Each row below holds a small network's activations on one input, seen along a few directions.
In each table, some parts of the input vary, and every possible input appears once, in random order.
Descriptions start from the smaller parts, as in this example, which fits no table here: one of 2 separate values, together with either a single point or one of 11 places along a line or (one of 6 places along a line, together with one of 8 places around a ring).
Shared parts are said once, and a part with two or three values counts as separate values.
(in the rows, 128 means zero)

Other details of the inputs vary at random and push rows far along two fixed directions, the same in every table; ignore that.
These rows show it; all are for the same input, with only those details redrawn:
 74 136 135 143  57 105 188  72  98 112 115 134 171 205 165
150 141  32 120 129 161  88 170 178 158  96 102  84  93 127
138 105  23 188  22 155 141 150 151 189  68 115 134 125 191
120 168  93  75 184 139  91 136 162 109 130 111  88 125  93
 82 137 130 136  70 112 176  80 105 112 117 131 160 197 155
108 166 109  80 167 130 108 121 147 104 132 117 102 145 100

Table:
r1: 181 153 128 119 200 128  81 138 113 121 154 129  83 103  97
r2: 166 130 144 107 205 132  70 159 122  89 138 129 122  81  98
r3:  86 150 132 116 101 113 160  83 113 106 124 129 147 186 136
r4: 132 145  96 123 135 155  83 191 169 144 125 109 109  88  71
r5: 118  99 195 150  78  96 155  94  80  98 114 144 194 166 158
r6:  55 124 129  96 152 139 144 125 115 126 135 120 120 116  96
r7:  87 126 105  84 196 167 109 144 123 119 142 113  94  78  76
r8:  74 127 131 113 183 159 137 113  82  98 157 128 130 105  94
r9: 164 124 143  98 181 120  98 155 199 142 143 127 118  88  96
r10: 129 153 199  84 157 105 123 125 121 104 125 130 111 117 127
r11: 104 150 159 110 145 137 116 138 116  89 160 126 141 136  67
r12: 175 152 136 103 191 121  81 134 131 123 146 121  72 111  91
r13: 163 124 138 145 121 135 121 152  96 124 120 138 127  89 164
r14: 174  87 100 191  25 142 143 163 115 178  73 130 135  87 212
r15: 172  88 119 179 141 138 147 134 110 159 155 155 129 128 164
r16: 122 116 215 120 130  88 175  90 129 112 164 142 186 169 122
r17: 181  99  87 144 158 142  92 170 200 195 131 130  68  82 147
r18: 151 159 159 108 172  98 102 114 134 123 142 116  83 129 102
r19: 191 115 127 123 198 144 105 165 147 123 163 132 131  80  97
r20: 212  69  68 178  90 160 120 187 177 193 111 124 138  64 151
r21:  91 107 210 150  57  75 165  78 103 111  96 148 198 177 168
r22:  97 152 230  92 129  82 151  89 109  93 123 148 136 155 143
r23: 112 141 119 141 118 144 153  87  69  92 151 132 162 169 145
r24: 110 120 219 116 167  85 173  74 111 111 182 153 135 190 135
r25: 111 151 151 130 156 148 114 138 100  85 168 133 149 124  75
r26:  95 159 147  96 149 126 104 152 157 114 139 129 122 125  60
r27: 172  97  71 209  23 118 130 140 151 213  70 127 109 109 192
r28: 125 135 195  94 166  97 103 121 132  93 122 125 141 128 107
r29: 136  83 172 168 106 106 187  90  97 138 160 158 151 181 173
r30:  30 104 134 133  77 116 185  98  98 143 113 143 161 150 141
r31: 114 125  83 161  56 134 164 108 113 142 104 114 153 161 169
r32: 128 157 106  88 173 153 107 120 119  91 148 111 109 140 100
What do these inputs look like to the network? -> one of 4 places along a line, together with either one of 3 separate values or one of 5 places around a ring
Which other rows does r2 become when the place on the ring of 5 takes its other values? List them by row number. -> r1, r13, r15, r19

Table:
r33:  88 129 207 120 112  82 170  77 109 103 146 148 166 191 131
r34: 166 134 138 103 178 132  78 172 148 127 124 123  98  69 101
r35: 131 127 177 113 151 106 127 123 141 126 138 139 122 132 124
r36: 116 123  98 139  89 129 137 135 149 157 108 122 125 127 138
r37: 102  87 167 193  48 110 203  82  71 133 137 153 200 181 173
r38: 102 159 188  72 184 111 115 111 118  67 151 129 132 138  80
r39: 112 139 159  98 184 129 133 116 112  93 170 135 136 139  94
r40: 126 133 146 137 110 109 157  93 109 114 133 134 146 173 152
r41: 103 172 146  69 194 120 118  96 116  78 152 122 100 163  94
r42: 147 120 162 114 188 132 118 132 119 113 161 133 118 107 107
r43: 103 128 193 128 109  99 154  98  95  94 133 140 170 160 127
r44: 181 146 107 106 190 135  76 154 162 133 138 118  81  99 108
r45: 132 140  95 110 183 158  99 156 139 126 149 121 101  98  87
r46: 150 156 191  85 208  99 112 102 121  88 165 138 106 141 106
r47: 154  96  29 201  22 169 119 183 149 198  63 113 135  77 177
r48:  87 108 164 158  49  97 194  83 109 134 116 143 183 189 169
r49:  89 108 106 177  19 133 169 110  94 143  86 128 176 151 179
r50: 146 135  39 104 154 163  71 184 192 169  99 100  65  63 105
r51: 152 126  30 123 172 186  75 191 163 158 119 105  77  55 104
r52: 172  94  17 210  17 160 135 161 144 206  73 117 123 107 202
Changing only one part turns r45 into r47. The same change can be made to r51. Which row results? -> r49
What do these inputs look like to the network? -> one of 4 separate values, together with one of 5 places along a line
Which other rows does r43 become when the choice among 4 separate values takes its other values? List them by row number. -> r33, r37, r44
Which other rows does r44 become when the place on the line of 5 takes its other values? List them by row number. -> r40, r41, r46, r52

Table:
r53: 126 147 171 101 154  99 129 102 133 106 142 133 123 157 117
r54: 176 137  88 111 176 156  70 180 163 143 119 113  80  67 107
r55: 124  95 125 180  64 131 159 125  99 143 119 137 169 131 160
r56: 111  99 156 167  77 115 178  99  88 124 136 145 180 159 162
r57: 147  99 118 172  92 132 146 130 113 153 124 136 143 123 161
r58: 133 149 161  83 201 117 104 126 142 107 151 129  99 123  92
r59: 106 159 187  82 164  97 128  97 124  88 141 131 125 157 106
r60: 137 113  27 169  68 171 116 167 146 175  82 110 122  96 154
r61:  96 111 171 149  77 100 180  88 100 119 131 144 177 173 159
r62: 131 136 134 107 156 131 103 147 145 124 129 123 114 105 103
r63: 190 132  89 119 177 152  75 175 168 150 128 117  80  76 112
r64:  71 169 164  68 184 116 136  86 106  70 160 126 121 172  86
r65: 115 119  74 156  74 149 139 142 137 160 102 120 129 124 145
What do these inputs look like to the network? -> either one of 3 separate values or (one of 2 separate values, together with one of 5 places around a ring)
Which other rows does r62 become when the choice among 2 separate values takes its other values? List them by row number. -> r55
